Each row below holds a small network's activations on one input, seen along a few directions.
Each table varies a few parts of the input and shows all the possible inputs, shuffled.
Descriptions start from the smaller parts, as in this example, which fits no table here: one of 6 places along a line, together with either a single point or one of 9 places around a ring or (one of 3 separate values, together with one of 5 places around a ring).
Shared parts are said once, and a part with two or three values counts as separate values.

Other details of the inputs vary at random and push rows far along two fixed directions, the same in every table; ignore that.

Table:
r1: [ 1.9 -0.2  2.0 -3.6  3.8  9.9  5.9  4.6  4.5 -0.1  4.0 -0.9 -7.1]
r2: [ -0.1  13.9 -10.0  -0.3  15.4   6.9  27.0 -26.3   4.7  40.7 -17.9  11.0
  11.3]
r3: [ -5.1  -2.2  -9.5  22.6 -14.7  26.4  -8.8  36.7 -20.7 -30.4  -5.5   5.2
  17.4]
r4: [ -4.6   7.3 -40.8  31.6 -34.2   6.9  16.2  -1.1 -23.0   9.2 -38.8  14.0
  38.9]
r5: [  3.9  -2.7  29.2 -37.5  41.5 -10.9   3.3 -33.0  30.0  25.1  21.4  -5.2
 -24.7]
r6: [ -3.3  -9.7 -17.4  20.4 -36.2   7.9 -11.2  21.6 -17.4 -35.7  -7.7  -0.9
  17.9]
r7: [  6.7   2.1   4.7 -10.6  -2.9 -21.5  -4.4  -6.1   8.7  -3.3   6.4 -12.3
 -10.5]
r8: [ -0.2  -6.8  -3.6  -6.3 -10.6 -13.2  -5.1  -5.0   1.9  -3.4   1.1  -2.4
  -1.0]
r9: [ -3.9  10.0  -8.6   3.0  -0.5 -16.3  17.6 -34.8   3.2  40.5 -19.6   9.6
  16.6]
r10: [  0.5   6.3  -5.4  -3.7   4.5 -12.0  16.5 -41.6  -0.1  29.7 -23.8  10.3
  24.6]
r11: [ 11.0 -17.6  31.7 -17.9  -7.7   1.0 -42.3  65.3  18.1 -77.4  66.0 -40.3
 -63.1]
r12: [ -5.0  -7.1 -10.5  26.5 -38.0   7.9  -9.8  23.0 -16.5 -32.8  -6.4  -1.0
  17.1]
r13: [ -0.7  -9.2  -1.8  -5.4  -8.5 -10.7  -7.5  -7.6   1.9  -6.4   0.3  -2.3
   3.1]
r14: [  3.8  -0.5  28.9 -36.8  41.7 -14.1   1.2 -30.9  25.8  28.7  21.1  -1.2
 -31.3]
r15: [ 10.4 -17.7  33.0 -16.1  -5.6   0.4 -46.9  65.0  14.0 -77.0  65.0 -36.2
 -65.4]
r16: [ -2.8  12.7  -7.9   2.6  21.5   3.1  21.8 -24.1  -3.0  42.3 -17.4  14.9
  12.0]
r17: [-0.8 -1.5  4.1 -0.8  9.9  6.2  0.7  6.8 -3.2  1.4  4.6  3.0 -6.4]
r18: [  1.2  -3.1  13.0 -10.9  13.0   8.2  -0.3  -3.2  10.0  -4.7  12.9  -3.6
  -9.3]
r19: [ -1.9  -4.1   3.4  -0.2 -12.4 -13.1  -3.6  -3.7   2.8  -0.5   2.4  -2.4
  -1.7]
r20: [  0.0  -1.8  31.5 -38.0  48.5 -15.4  -5.2 -27.5  24.0  27.0  20.7  -0.6
 -19.2]
r21: [ -3.9  14.9  -7.6  -0.9  22.6   2.2  18.5 -20.8  -1.2  42.6 -18.5  15.5
  16.7]
r22: [-1.3 -4.0  5.9  0.2 12.0  8.6 -1.8  4.2 -3.2 -1.6  3.8  3.1 -2.2]
r23: [ -6.0  17.9  -8.1   0.0  23.9   1.1  18.8 -20.1   0.0  41.8 -20.9  12.0
  15.6]
r24: [  8.5  -2.9  25.8 -40.6  25.2 -37.1  -1.7 -40.0  26.2  23.7  17.3  -8.4
 -22.3]
r25: [-1.9  0.7  4.3 -4.2 10.9  5.3 -2.7 10.2 -1.4  1.8  3.4  3.7 -1.6]
r26: [ -3.2  13.8 -34.0  36.4 -17.8  29.4  22.6   8.2 -24.9  13.2 -37.3  19.7
  30.7]
r27: [  1.6  11.1 -36.7  32.2 -34.1   6.2  19.4  -0.6 -24.2   7.8 -40.5  12.2
  39.2]
r28: [  0.0   3.7   8.3  -5.7  17.0  -1.5  -2.1   5.6   4.4   2.8  11.7  -5.6
 -16.2]
r29: [ -3.9  -4.4  -9.8  26.2 -15.9  27.3  -5.5  33.5 -22.6 -30.9  -4.4   4.6
  12.7]
r30: [ -2.4  -6.6   5.2   0.7 -10.3 -10.7  -6.1  -6.3   2.8  -3.4   1.5  -2.3
   2.4]
r31: [ -1.9  -1.8 -24.3  23.0 -38.0   2.0  -7.8  28.2 -15.1 -30.0  -9.4  -6.4
  10.3]
r32: [  3.2  -2.9  30.6 -35.6  43.7 -11.6  -1.2 -33.4  25.8  25.7  20.2  -1.0
 -27.1]
r33: [ -1.8  -3.3 -10.6  25.2 -19.7  30.4  -4.8  30.9 -19.1 -31.9  -6.1   4.9
   9.7]
r34: [  5.5  -5.4   2.4  -4.8  -8.4 -11.4  -4.3  -7.3   0.8  -7.7  -1.5  -4.0
   3.4]
r35: [ -3.6   0.8 -17.3  29.1 -39.8   2.1  -6.4  29.6 -14.2 -27.1  -8.1  -6.5
   9.5]
Description of these inputs: one of 5 places along a line, together with either one of 3 separate values or one of 4 places along a line.
Changing only the place on the line of 5 turns r11 into r18. The same change can be made to r23. Which row results? -> r3
List by row number the other rows that have the place on the line of 5 in common with r25. -> r1, r8, r14, r17, r19, r24
List by row number the other rows that have the place on the line of 5 in common with r2. -> r4, r9, r16, r21, r26, r27
Change only the choice among 3 separate values in r6. List by row number the other rows that result. -> r10, r12
Change only the choice among 3 separate values in r31. List by row number the other rows that result. -> r7, r35

Table:
r36: [ 11.7  10.9 -26.6  17.1  -4.6  44.7  24.1  16.3 -13.7 -13.2 -29.9   5.4
  25.8]
r37: [  5.2   8.4 -58.6  41.7 -54.7   5.5  33.7 -12.9 -34.9  14.4 -63.5  21.9
  55.3]
r38: [ 17.7  -4.3  -5.3 -14.3 -29.4 -22.6 -11.4   9.8   7.6 -41.2   9.0 -26.7
  -4.1]
r39: [ -4.4  -9.4  24.8  13.7  -2.8  33.9  -1.5  19.5   5.2 -27.7  20.5  -6.2
 -20.8]
r40: [  3.9  42.3 -11.6 -26.5  56.2 -28.0  36.3 -54.0  16.3  88.2 -28.6   5.9
  10.3]
r41: [ -8.9   5.1  -6.2   8.7  -5.7  -5.0 -13.8  42.9   2.0  -9.2  22.3 -11.4
 -28.9]
r42: [ 20.0 -15.3  23.8 -25.3  13.6  16.8 -14.9  25.7  12.4 -39.1  40.6 -12.6
 -48.9]
r43: [  9.9   8.1  -6.4   1.3  -1.9  -8.4 -12.1  43.6  -8.3 -13.3  15.4 -11.7
 -30.7]
r44: [  3.1 -24.6  16.3 -19.8 -28.0 -29.6 -29.2   7.8  24.4 -36.6  40.8 -26.7
 -37.6]
r45: [ -8.7  20.9  41.1 -30.6  60.9 -42.2   9.4 -52.0  39.8  74.4  25.4  -4.6
 -37.8]
r46: [ -1.6 -11.9  14.6  12.8 -42.3 -17.1 -16.1   1.2   7.8 -29.6  16.9 -16.9
 -10.3]
r47: [ -6.1   6.0  17.5 -36.3  56.8   5.4  32.4 -69.6  34.3  74.3  -0.4  17.2
 -13.2]
r48: [-11.4 -11.4  18.5  -3.9  14.2  -7.5 -37.9  39.3 -15.3 -23.5  20.1   3.6
   6.7]
r49: [-13.1 -15.2  -6.0  22.7   6.6  47.5  -2.4   5.0 -34.6 -18.2 -23.5  28.5
  49.4]
r50: [-17.3  -9.4 -35.9  38.5 -38.9   6.7   3.4 -22.5 -43.2   0.3 -64.8  34.4
  84.8]
What do these inputs look like to the network? -> one of 3 separate values, together with either a single point or one of 4 places along a line
Changing only the choice among 3 separate values turns r38 into r40. The same change can be made to r44. Which row results? -> r41
Change only the choice among 3 separate values in r37. List by row number the other rows that result. -> r42, r43
List by row number the other rows that have the choice among 3 separate values in common with r39. -> r36, r42, r47, r49
